Each row below holds a small network's activations on one input, seen along a few directions.
In each table, some parts of the input vary, and every possible input appears once, in random order.
A made-up example of a description, with smaller parts first: one of 6 places along a line, together with either a single point or one of 9 places around a ring or (one of 3 separate values, together with one of 8 places around a ring).
Shared parts are said once, and a part with two or three values counts as separate values.
In the rows, 128 means zero.

Other details of the inputs vary at random and push rows far along two fixed directions, the same in every table; ignore that.
These rows show it; all are for the same input, with only those details redrawn:
106,180,175,131,125,119,132,91,101,192,224
134,110,129,148,113,115,112,95,108,156,117
146,121,123,138,152,152,129,110,104,95,125

A family of inputs:
r1: 121,148,165,144,115,104,151,149,156,168,66
r2: 156,124,113,109,124,130,139,148,113,84,127
r3: 122,106,123,134,115,80,111,132,122,146,124
r4: 124,107,120,129,107,134,121,115,156,170,114
r5: 125,117,117,122,146,183,150,119,132,103,132
r6: 126,112,130,125,109,127,106,102,162,160,113
r7: 129,123,106,139,158,129,137,151,126,93,134
r8: 136,130,114,114,164,169,125,147,145,111,121
r9: 136,118,124,126,111,107,106,102,154,153,116
r10: 108,115,123,124,124,105,105,120,144,159,109
r11: 125,112,116,143,129,83,114,123,128,155,119
r12: 96,183,173,113,121,118,135,85,128,188,228
r13: 149,129,113,137,157,145,122,150,137,96,132
r14: 126,118,109,119,70,113,131,145,119,152,119
r15: 124,121,110,141,140,176,152,123,126,94,139
r16: 152,152,161,149,154,113,156,156,145,93,75
r17: 156,122,120,133,155,143,132,123,140,93,134
r18: 123,106,117,131,88,90,121,146,121,143,128
r19: 114,109,123,132,104,146,120,103,118,171,107
r20: 137,135,106,132,156,161,128,150,139,101,129
r21: 128,126,128,118,146,175,122,105,119,100,116
r22: 115,120,107,126,143,140,139,161,120,87,134
r23: 112,110,111,126,84,102,126,146,120,148,122
r24: 114,194,163,74,130,153,152,141,119,122,218
r25: 114,112,116,152,97,138,121,107,112,162,114
r26: 134,128,122,124,124,101,90,115,147,159,110
r27: 157,128,116,131,167,137,117,137,134,95,125
r28: 117,119,126,105,148,139,118,146,133,88,122
r29: 145,114,121,138,153,151,140,112,122,89,135
r30: 137,132,123,111,164,160,107,132,150,101,116
r31: 125,111,113,147,99,126,123,118,150,162,121
r32: 131,133,109,116,167,125,124,135,131,88,120
r33: 127,124,124,94,134,142,126,148,127,83,124
r34: 148,125,111,115,114,138,144,161,115,85,134
r35: 107,110,113,127,123,111,121,133,138,169,110
r36: 113,106,119,108,91,110,124,144,125,157,115
r37: 114,194,164,97,152,126,156,145,107,119,246
r38: 116,116,116,108,149,147,136,159,126,97,127
r39: 125,108,124,157,101,123,116,109,111,156,120
r40: 121,155,174,141,116,96,137,139,160,156,64
r41: 147,151,159,155,147,121,161,166,148,94,82
r42: 146,121,123,138,152,152,129,110,104,95,125
r43: 149,133,114,90,122,132,133,145,119,79,120
r44: 137,127,111,91,118,159,149,159,118,96,123
r45: 114,103,119,142,105,87,116,145,125,145,128
r46: 148,123,117,140,144,152,138,136,143,94,142
r47: 99,190,173,102,158,178,153,101,131,132,236
r48: 106,113,104,146,115,103,123,135,132,161,118
r49: 144,164,161,135,154,116,151,153,152,87,66
r50: 123,117,123,106,95,84,109,130,126,140,117
r51: 126,119,127,129,110,116,104,89,116,154,109
r52: 91,181,175,138,115,125,150,104,121,195,252
r53: 124,149,161,159,109,98,152,150,153,160,73
r54: 115,114,125,117,112,82,103,128,130,142,117
Describe the family of inputs behind these rows. -> one of 6 places around a ring, together with either a single point or one of 8 places along a line
Changing only the place on the ring of 6 turns r54 into r22. The same change can be made to r51. Which row results? -> r25
Which other rows agree with r8 in the place on the ring of 6? List them by row number. -> r1, r4, r5, r19, r35, r36, r38, r44
Which other rows does r34 become when the place on the line of 8 takes its other values? List them by row number. -> r7, r13, r18, r39, r45, r46, r52
Which other rows does r40 become when the place on the ring of 6 takes its other values? List them by row number. -> r1, r16, r41, r49, r53

A family of inputs:
r55: 94,181,180,133,148,97,127,124,142,189,159
r56: 155,127,109,125,172,180,143,112,101,86,141
r57: 108,160,156,124,100,102,144,151,144,185,193
r58: 133,53,86,139,119,99,86,96,133,152,61
r59: 146,68,103,127,81,119,78,105,146,146,52
r60: 134,106,129,125,98,95,102,134,150,155,23
r61: 134,129,122,124,175,125,135,154,118,69,143
r62: 127,180,162,145,117,110,144,98,132,184,185
r63: 110,165,162,99,99,86,126,135,117,175,185
r64: 123,125,110,122,147,163,143,135,96,60,136
r65: 106,170,158,133,134,92,128,105,151,177,190
r66: 105,158,177,131,96,99,148,122,124,174,184
r67: 133,81,88,145,86,103,119,134,168,151,53
r68: 102,129,158,146,102,104,130,120,136,176,76
r69: 89,181,166,124,124,122,146,151,151,197,159
r70: 127,128,129,121,147,144,158,150,104,64,133
r71: 132,170,172,145,108,98,140,119,120,186,189
r72: 134,140,128,128,153,162,163,125,135,62,124
r73: 151,148,121,99,150,151,141,136,148,67,119
r74: 107,155,148,83,107,122,116,102,121,188,192
r75: 89,158,130,119,103,118,129,141,117,184,205
r76: 130,127,102,126,176,142,118,138,110,65,146
r77: 156,139,134,101,140,137,137,155,134,73,126
r78: 137,58,101,160,114,108,76,96,148,148,62
r79: 147,167,149,141,180,166,154,144,123,88,109
r80: 128,57,111,156,82,129,100,91,133,145,54
r81: 159,133,124,146,167,190,134,112,115,82,143
r82: 147,79,88,163,90,99,95,111,102,149,66
r83: 146,133,133,130,170,128,135,149,136,74,140
r84: 119,115,113,110,81,92,92,121,114,163,116
r85: 150,84,109,159,91,83,112,127,111,151,67
r86: 131,130,109,116,150,147,155,179,123,75,141
r87: 127,112,113,109,157,182,150,114,107,73,131
r88: 134,120,106,123,156,198,135,148,144,80,141
r89: 130,114,92,103,159,188,144,148,129,85,139
Describe the family of inputs behind these rows. -> one of 5 separate values, together with either a single point or one of 6 places around a ring
Which other rows does r60 become when the choice among 5 separate values takes its other values? List them by row number. -> r55, r68, r69, r79
